A small network was shown many inputs. Here are its activations along a few directions, one row for each input.
Each table varies a few parts of the input and shows all the possible inputs, shuffled.
A made-up example of a description, with smaller parts first: one of 5 places around a ring, together with either a single point or one of 9 places along a line or (one of 3 separate values, together with one of 6 places along a line).
Shared parts are said once, and a part with two or three values counts as separate values.

Other details of the inputs vary at random and push rows far along two fixed directions, the same in every table; ignore that.

Table:
x1:  14  13  -6   8  17  12  31  -3   4  16  30 -27   8  18  12
x2: -17  -4   0  11 -11  -1 -20   6 -12  -2  -7  22  15  -3 -15
x3:  16   9  -9   1  13  12  33   4   7  19  31 -23 -18   8  10
x4:   1  26   8   0  31  -1  22  -7  17  23  29 -20  -6  27  14
x5:  -1  -2   3   3  -4  -5  -5   7  -5  -9 -14  29   3 -14 -19
x6:  -5  10   3  12 -11  -6  -8   8 -22 -14 -13  22  10  -2 -13
x7:   2   2   4   4  -4  -6  -2  10  -9 -11 -15  28   0 -13 -15
x8:   1   5 -12  10  10  14  19  -2   5  26  36 -29   1  19  12
x9: -11  -8  -1   5  -9  -1 -16  11  -3  -1  -9  27  -1 -14 -19
x10:   4   3  -8   4  16  15  19  -5  11  24  37 -27  12  16   8
x11:   7   1 -13   3  12  14  24   3  14  27  34 -24 -16   9   8
x12:  -9   8   1  12 -14  -4 -10   8 -24 -12 -11  21   7  -2 -12
x13:   6 -45   9 -51 -30 -15 -41 -46  16 -46 -59 -70 -11  -6  68
x14:  -4  -6   3   2  -5  -5 -12   8  -4  -6 -12  31   6 -15 -23
x15:  -8   0  -3   6 -12  -3 -10  13 -14  -6 -12  28 -10 -13 -17
x16:  20  11  -8   1  15  11  35   4  10  18  30 -22 -14   7   9
x17: -10  -1   3   8  -7  -4 -16   3 -13  -7 -10  24  22  -4 -19
x18:  -8   2   4  10  -6  -5 -10   3 -14 -11 -13  24  20  -4 -16
x19: -11  17  16  -2  10 -16  -9   8   4  -3 -15  36 -16  -2 -16
x20:  10 -42   7 -46 -12  -7 -26 -32  31 -25 -35 -51 -11 -13  43
Each input here is: one of 2 separate values, together with either a single point or one of 9 places around a ring.
Question: The inputs of x8 and x11 match in every part but the choice among 2 separate values. If x6 is changed in the same way as x8 into x11, which row does it become?
Answer: x16
Question: Change only the choice among 2 separate values in x10. List by row number the other rows that result.
Answer: x20

Table:
x21:   6  -8  -3  -3   8   6   7  -1  17  12  11 -12  -5   1   3
x22:   1   6   3   7  -7  -5  -1  11 -10  -6 -11  19  -6  -6 -10
x23:   9   5   3  -8  12   0  10  -1  17   5   6 -10 -14   1   7
x24:  -5 -12  -6   3 -10   4 -11   9  -6   2  -2  20   0 -14 -15
x25:  -5   1   4   1   1  -5  -7   9   5   0  -9  23  -5  -9 -17
x26:   6   4  -5   4   5   3  14  -7  -3   4   8 -18   5  11  11
x27:   8   2  -1 -11  10   1  12  -2  15   7  10  -9 -20  -3   6
x28:   0   2  -1   3  -9  -4  -1   9 -12  -5  -8  21 -12 -10 -11
x29:   7  -6 -13   0  -4  11  13   0   1   7  14 -17 -10  -3   6
x30:   5   0  -7   4   0   9  14  -2   1   4  11 -18   2   6  10
x31:  -4   2  -1   9 -13   1  -6   4 -18 -10  -4  12  15  -4 -12
x32:   8   8   1   1   8   0  15  -7   0   4   7 -14   0  11  13
x33:  -5  10   8   1   5  -9  -4   5   0  -6 -11  24  -2  -4 -12
x34:   7  11   5  -3  15  -1  14  -6   5   2   5 -12  -4  10  13
x35:  -8  -4   0   8  -4   0 -11   2  -8  -1  -6  17  18  -4 -11
x36:  11   7   3  -6   9   1  13   2  10   2   4 -12 -16   2  11
x37: -10  11   0   5   9   2   2  -4   4  14  16 -14  -2  20  12
x38:  -1   5   3  -1  -3  -5  -1  11  -8  -6  -9  23 -16 -11 -11
x39:   6  -5  -3  -2   4  10   4  -5   5   9  17 -17  14   5   5
x40:  -8   6  -5   1   4   5   2   0   3  17  20 -12 -14  12   7
x41:  -6  -4   4   3  -2  -3 -11   2  -4  -3  -3  18  15  -4 -17
x42:   3   1   2  -6  14   0  10  -5  18   9   8 -10  -4   5   5
x43:  -5 -10  -9   5 -13   4  -7  10 -11  -2  -1  17   0 -15 -13
x44:   0   9   6   5  -6  -6  -3   4 -16 -10  -7  17   8  -1 -10
x45:   1   3   3  -4  15  -1   9  -9  15   9   7 -11   2   7   6
x46:   1  -4  -1  -1  12   3   6  -9  12  10  10 -12   8   8   5
x47:  -3  -1  -5  10 -13   3  -4  10 -11  -7  -7  15   1  -9 -12
x48:  11   0  -8   1   0   5  13   1   2   4   7 -19  -8   4   8
x49:  -3   3  -2  10  -8  -4  -2   7 -15  -7 -11  15   4  -2 -10
x50:   6  -3  -6   1   1  10   9  -3  -1   5  19 -20  14   4   6
x51: -18   8   4   9  -7  -5 -18   8  -8   1  -5  16  -4   5  -8
x52:  -1  -2  -8   5 -12  -1  -3  10 -16  -5  -7  16  -8 -10 -13
x53:   3  -6  -2  -2  10   4   8  -5  15  11  11 -12   2   5   5
x54:   3   2  -6   5   2   8  13  -7  -1   4  11 -18   8   8  11
x55:  -9  -2  -2  11  -7   0  -8   3 -13  -5  -5  15  18  -4  -9
x56:  -7  -6  -1   7  -6   2 -10   7  -5  -1  -6  18  12  -6 -12
x57: -11  14   1   7  11   1   2  -8   1  14  16 -15   4  23  12
x58:  10   4  -5   0   1   4  12  -5  -5   2  12 -20   6   9   7
x59:   9   6   0   0   6   1  16  -3   3   4   6 -13  -5   8  12
x60:  -4  -6  -5   9 -11   3  -8  12  -8  -4  -5  15   5 -11 -12
x61:   5 -12  -7  -7   6   7   7  -2  15  13  14 -11 -11  -3   2
x62:  -7  -3   1  -3  -1  -5  -7   7   3   1  -6  24 -11 -13 -18
x63:   8 -59  12 -55 -34 -15 -52 -38  26 -49 -72 -53  -8 -21  54
x64:   2 -18  18 -35 -14 -20 -34 -23  10 -39 -47 -13  -1 -11  21
x65:  11  11   6  -6  11   1  13  -3   3   0  10 -13  -2   8   9
x66:  -3  11   8   4   2  -7  -1   8  -7  -9 -13  22  -4  -3  -8
x67: -18  12   7   7  -6  -7 -20   1 -14  -3  -2  13  10  10  -7
x68:  -7  -4  -3   9  -9   1  -7   8 -11  -5  -5  16  12  -6 -10
x69:  -6  11   9   3   6 -10  -6   1  -3  -6 -11  23   4  -1 -11
x70:   5   2   4  -8  12   1   7  -7  13   7  12 -13   4   5   2
Question: What do these inputs look like to the network?
Answer: one of 5 places along a line, together with either a single point or one of 9 places around a ring
Question: The inputs of x22 and x44 match in every part but the place on the line of 5. If x36 is changed in the same way as x22 into x44, which row does it become?
Answer: x65
Question: The inputs of x70 and x45 match in every part but the place on the line of 5. If x31 is changed in the same way as x70 into x45, which row does it become?
Answer: x54
Question: List by row number the other rows that have the place on the line of 5 in common with x30.
Answer: x33, x37, x42, x49, x53, x56, x59, x66, x68
Question: Change only the place on the ring of 9 in x38. List by row number the other rows that result.
Answer: x24, x27, x28, x29, x43, x52, x61, x62
